A small network was shown many inputs. Here are its activations along a few directions, one row for each input.
In each table, some parts of the input vary, and every possible input appears once, in random order.
A made-up example of a description, with smaller parts first: one of 2 separate values, together with either a single point or one of 11 places around a ring or (one of 6 places along a line, together with one of 8 places around a ring).
Shared parts are said once, and a part with two or three values counts as separate values.

Other details of the inputs shift rows strongly along two fixed directions, in all tables alike. That doesn't count.
To show where, the next rows are all for the same input, with only those details redrawn:
42 8 -34 -1 -55 -54 -4 -8 -26 -16 -26
32 2 -31 3 -55 -47 -11 -4 -16 -20 -23
-5 -19 -5 25 4 86 -2 41 72 39 41
-22 -31 -4 28 -32 26 -41 26 50 -17 4
41 6 -25 5 -6 44 30 20 28 49 26
36 3 -31 1 -52 -43 -5 -5 -17 -14 -22
21 -4 -17 14 -10 42 8 24 36 32 22
56 15 -35 -4 -25 -2 30 2 -6 30 5

Table:
r1: -40 -46 3 -25 -18 -6 -39 20 35 -27 -25
r2: 50 -22 16 -10 48 67 54 43 31 40 42
r3: -50 -37 55 -20 -11 13 -39 10 27 -61 -1
r4: -61 -49 17 -1 35 17 -21 12 -3 -18 7
r5: 39 25 -53 3 19 0 14 -32 2 27 -11
r6: -41 -8 -36 7 31 15 17 1 -4 -13 -23
r7: 14 -24 44 29 -11 -19 -30 25 11 -22 -7
r8: -33 -65 38 -10 0 -2 -46 18 37 -36 -5
r9: -34 17 -10 -16 -17 12 -44 -22 7 -16 -1
r10: 13 15 0 5 41 23 -8 4 30 69 41
r11: 26 29 -11 -38 -11 23 47 22 -9 -14 -3
r12: 12 -22 12 2 26 34 64 35 -17 13 25
r13: -28 -3 20 50 -1 36 15 37 23 28 43
r14: -43 1 14 -8 -44 22 -36 -10 33 -18 2
r15: -46 -40 -15 -25 5 -7 -61 10 20 -33 -29
r16: 34 13 7 -2 -9 -26 9 -8 9 49 19
r17: 51 -4 37 -9 18 -3 23 -4 1 56 13
r18: 39 28 47 4 -13 -7 18 4 -21 -15 3
r19: 35 10 6 23 -14 -12 4 17 16 21 21
r20: -1 26 -54 19 0 -22 25 -36 -38 9 -21
r21: 12 21 -7 -61 -33 -32 22 -15 -32 -24 -31
r22: -27 27 19 0 -6 -16 -44 -15 6 -12 13
r23: 18 11 10 -47 28 0 12 -19 -28 -14 3
r24: 29 65 -8 9 21 -8 22 -33 -5 12 12
r25: -51 -13 21 28 -36 -42 -26 0 -6 -5 4
r26: -42 -27 -5 10 9 64 32 58 24 5 15
r27: -21 -1 16 -2 36 19 -13 -12 16 -57 -10
r28: -52 -39 57 29 -5 1 -21 13 5 2 5
r29: -31 -23 -23 4 40 35 -27 13 49 -21 -21
r30: 23 8 -45 -22 -11 -31 -20 -33 -19 21 -11
r31: 18 -4 12 26 14 -60 -39 -29 -16 -39 -42
r32: 2 33 33 -4 0 37 18 2 34 45 48
r33: -15 18 -15 -50 14 19 -2 -6 -6 -11 -9
r34: -8 -15 42 -6 11 52 8 33 27 -37 21
r35: -3 -9 -16 7 42 -13 33 -16 -36 -18 -13
r36: 44 54 13 3 -22 -6 33 1 -12 12 25
r37: 4 30 -15 4 6 -44 16 -20 -48 41 12
r38: -1 8 10 39 46 2 23 -15 -23 16 -2
r39: -8 3 -27 -6 -42 -31 20 -22 -38 22 -9
r40: 38 7 -33 0 -54 -48 -5 -6 -21 -14 -24
r41: 6 -34 0 -32 13 -54 -39 -14 -27 -39 -28
r42: 24 55 -37 -6 2 4 18 -44 -12 -4 -12
r43: 35 4 -26 -22 -31 -24 8 -22 -6 34 -7
r44: -36 -40 43 18 16 -14 -83 3 23 -22 -8
r45: -75 -39 45 35 19 5 -58 12 4 -13 5
r46: -48 -38 52 55 -18 -7 -29 32 0 -37 -3
r47: -6 7 -4 37 22 -15 -33 -11 34 -2 1
r48: -45 7 -7 50 1 -41 -27 -18 -9 -26 -12
r49: -30 8 44 32 19 6 -45 -17 19 -54 -16
r50: 21 35 -15 -7 -61 -20 3 -12 -24 -34 -16
r51: 6 36 -31 -29 17 -2 18 -22 -13 -37 -33
r52: -25 -3 -28 -24 60 77 47 23 5 68 31
r53: 0 5 -22 21 -4 61 53 25 6 53 36
r54: 32 36 29 -23 19 -18 4 -29 -39 11 2
r55: 26 -11 -27 -25 -27 -37 7 20 -17 -32 -36
r56: 17 -17 7 -28 13 -14 60 -4 -45 24 7
r57: 18 19 51 -17 -27 -47 -7 -25 -32 -19 -16
r58: -9 13 -44 -7 -6 -14 12 -26 -43 32 -1
r59: 33 -11 -5 -1 89 69 38 7 39 38 25
r60: -8 -7 -23 -33 -17 -26 41 -1 -43 9 -23
Describe the family of inputs behind these rows. -> one of 3 separate values, together with one of 4 places along a line, together with one of 5 places around a ring
The inputs of r38 and r20 match in every part but the place on the ring of 5. If r54 is changed in the same way as r38 into r20, which row does it become? -> r9
The inputs of r55 and r19 match in every part but the place on the ring of 5. If r11 is changed in the same way as r55 into r19, which row does it become? -> r36
Change only the place on the line of 4 in r4. List by row number the other rows that result. -> r12, r35, r56
Change only the place on the ring of 5 in r42. List by row number the other rows that result. -> r24, r27, r49, r51
Change only the place on the ring of 5 in r10. List by row number the other rows that result. -> r15, r30, r41, r44
Change only the choice among 3 separate values in r14. List by row number the other rows that result. -> r39, r43
Change only the choice among 3 separate values in r15. List by row number the other rows that result. -> r33, r52

Table:
r61: 14 16 12 -7 -18 -74 -23 -29 -43 -37 -29
r62: -22 -6 -17 11 27 45 9 7 23 20 12
r63: 1 3 30 6 26 38 4 9 23 10 27
r64: -7 -4 24 22 33 35 7 9 15 30 26
r65: -62 -40 -2 5 -19 -4 -45 10 13 -50 -20
r66: 28 13 -28 -29 8 -1 33 -5 -13 3 -8
r67: 49 28 -43 3 -45 17 34 10 17 54 18
r68: 4 12 -27 -16 -2 -22 -7 -19 -14 -18 -20
r69: -46 -41 41 19 -9 -12 -53 22 22 -51 -9
r70: -44 -30 52 16 9 37 -35 20 44 -20 8
r71: -11 -6 -20 2 27 37 1 0 25 18 10
r72: 32 29 -28 -28 17 20 37 -11 -15 22 2
r73: 45 19 -4 16 -87 -79 -14 -11 -27 -11 -15
r74: 26 5 -27 -26 17 15 34 3 -15 24 0
r75: 14 20 -29 -16 17 15 46 -2 -16 33 6
r76: 34 9 12 -10 17 4 44 -1 -26 37 20
r77: -63 -29 45 32 8 26 -38 22 36 -20 13
r78: 8 4 9 -1 -26 -97 -34 -35 -50 -45 -42
The inputs of r77 and r75 match in every part but one. If r64 is changed in the same way as r77 into r75, which row does it become? -> r62
Describe the family of inputs behind these rows. -> one of 2 separate values, together with either a single point or one of 8 places around a ring
Change only the choice among 2 separate values in r73. List by row number the other rows that result. -> r67
Change only the choice among 2 separate values in r78. List by row number the other rows that result. -> r71

Table:
r79: 30 28 -95 -57 2 -38 38 -35 -58 -8 -48
r80: 13 1 2 -1 3 -22 -16 -14 -25 -48 -20
r81: 35 16 -15 -4 50 4 53 -16 -4 59 16
r82: 10 10 3 4 -55 -48 -24 -23 -17 -56 -41
r83: -36 10 20 8 62 85 5 26 47 59 52
r84: -39 -46 10 19 -41 -36 -39 18 24 -42 -19
r85: -35 -35 23 5 10 -14 -44 2 37 -47 -19
r86: -48 0 13 22 -10 21 -44 22 39 8 21
r87: 53 45 -4 -28 17 41 46 15 10 66 40
r88: -31 11 13 27 17 73 12 18 65 47 48
r89: -47 -18 16 4 -42 -17 -43 27 9 -33 -3
r90: -29 14 17 12 56 79 30 8 47 53 45
r91: -61 -34 28 18 -17 -3 -34 3 0 -63 -29
r92: -18 -3 1 27 25 15 -14 -4 -3 -11 7
r93: 3 6 -2 -8 21 1 -4 -21 -23 22 13
r94: 34 27 -91 -37 -4 29 48 -5 -4 40 -8
r95: -38 -7 20 7 -45 -22 -49 1 32 -60 -14
r96: -10 -20 15 3 20 98 17 39 46 64 64
r97: 73 23 -11 -42 19 -25 45 -36 -46 32 -16
r98: -1 -11 19 -1 17 86 -11 24 58 41 53
r99: -31 1 11 24 10 7 -13 -17 -1 -18 -11
r100: -26 -20 9 9 9 -16 -30 -19 -4 -3 -20
r101: -16 -20 8 11 11 13 -1 11 -15 -28 0
r102: 1 -19 23 8 27 97 2 26 75 57 39
r103: -60 -57 28 7 -19 -27 -56 1 -1 -54 -37
r104: -5 -11 6 16 -23 -25 -46 21 21 -44 -16
r105: 73 42 -35 -21 -22 -49 33 -39 -66 44 5
r106: 18 13 -18 23 -5 -25 -4 9 -5 10 0
r107: 57 12 -21 -32 17 -48 71 -18 -51 29 -12
r108: 6 22 6 -26 -19 -63 -3 -34 -32 -51 -39
r109: 52 22 -3 -14 63 43 49 16 7 45 26
r110: -31 -13 1 45 -29 -11 -53 2 8 -40 -5
r111: -17 -17 8 23 -46 -31 -66 2 4 -78 -28
r112: -40 -10 21 -11 12 15 -9 24 3 -7 11
r113: 14 6 -8 2 -59 -57 9 -17 -47 -38 -37
r114: -15 8 9 37 17 83 17 12 50 48 37
r115: 45 39 -14 -39 0 -47 74 -26 -66 13 -13
r116: 53 37 1 -19 45 50 70 -13 -5 44 17
r117: 54 23 -6 -42 29 6 33 -22 -31 32 18
r118: -14 2 6 0 -32 -7 14 8 4 -7 2
r119: -42 -17 11 33 35 17 -36 23 29 -11 6
r120: 9 -8 -3 -28 -13 -47 1 -18 -59 -18 -15
r121: 19 0 -10 -10 2 -58 17 4 -51 -26 -27
r122: -33 -32 9 31 -34 5 -35 22 9 -45 -2
r123: 72 14 -23 -28 -25 -39 59 -20 -56 45 -14
r124: -22 -18 -1 28 -12 -14 -25 2 34 0 3
r125: 7 -14 4 3 -18 -21 -19 3 30 -16 -9
r126: -10 -14 1 19 -22 -15 -29 -11 8 10 -12
r127: 49 45 -9 -48 1 -58 23 -24 -58 -5 -19
r128: -24 -29 8 25 -10 14 -20 45 27 -13 10
Describe the family of inputs behind these rows. -> one of 2 separate values, together with either a single point or (one of 3 separate values, together with one of 8 places around a ring)
The inputs of r88 and r90 match in every part but the choice among 2 separate values. If r86 is changed in the same way as r88 into r90, which row does it become? -> r83
The inputs of r84 and r107 match in every part but the choice among 2 separate values. If r125 is changed in the same way as r84 into r107, which row does it become? -> r85
Start at r121 and move only the place on the ring of 8, one step at a time. The first step leads to r101. Which rows follow, in order? -> r91, r115, r112, r120, r103, r107
Change only the choice among 2 separate values in r126. List by row number the other rows that result. -> r100
Change only the place on the ring of 8 in r116. List by row number the other rows that result. -> r80, r85, r97, r108, r109, r117, r127

Table:
r129: 69 20 -10 0 11 -8 41 6 -14 60 21
r130: -22 17 6 6 -15 -51 -50 -27 1 -48 -30
r131: 20 3 -10 -45 6 -16 20 2 -29 -2 -6
r132: -32 -24 34 3 -21 37 -17 14 21 -27 -14
r133: 41 31 -23 -9 54 14 40 -16 -4 36 0
r134: 31 15 8 -4 -24 -34 29 12 -20 -2 -1
r135: 36 11 0 13 -13 -23 24 2 -39 34 7
r136: -29 -30 14 -10 30 80 -3 31 27 3 36
r137: -6 -10 23 -17 -5 26 2 20 34 -12 -1
r138: -40 -40 4 12 43 35 -1 17 48 -1 15
r139: -31 12 3 17 -29 -50 -47 -33 -25 -71 -18
r140: -16 6 8 17 -30 -45 -22 -25 -25 -10 -3
r141: -42 2 5 11 36 22 -14 10 12 4 -5
r142: 1 -21 29 20 10 66 -7 35 56 12 33
r143: -28 -9 18 18 -19 -31 -52 -16 19 -11 -5
r144: -4 -15 -19 -11 -4 -51 13 -23 -54 -19 -30
r145: 51 33 -91 -21 -28 29 43 -10 -5 55 1
Describe the family of inputs behind these rows. -> either a single point or (one of 2 separate values, together with one of 8 places around a ring)
Change only the place on the ring of 8 in r131. List by row number the other rows that result. -> r129, r130, r133, r137, r138, r142, r143
Change only the choice among 2 separate values in r132. List by row number the other rows that result. -> r137
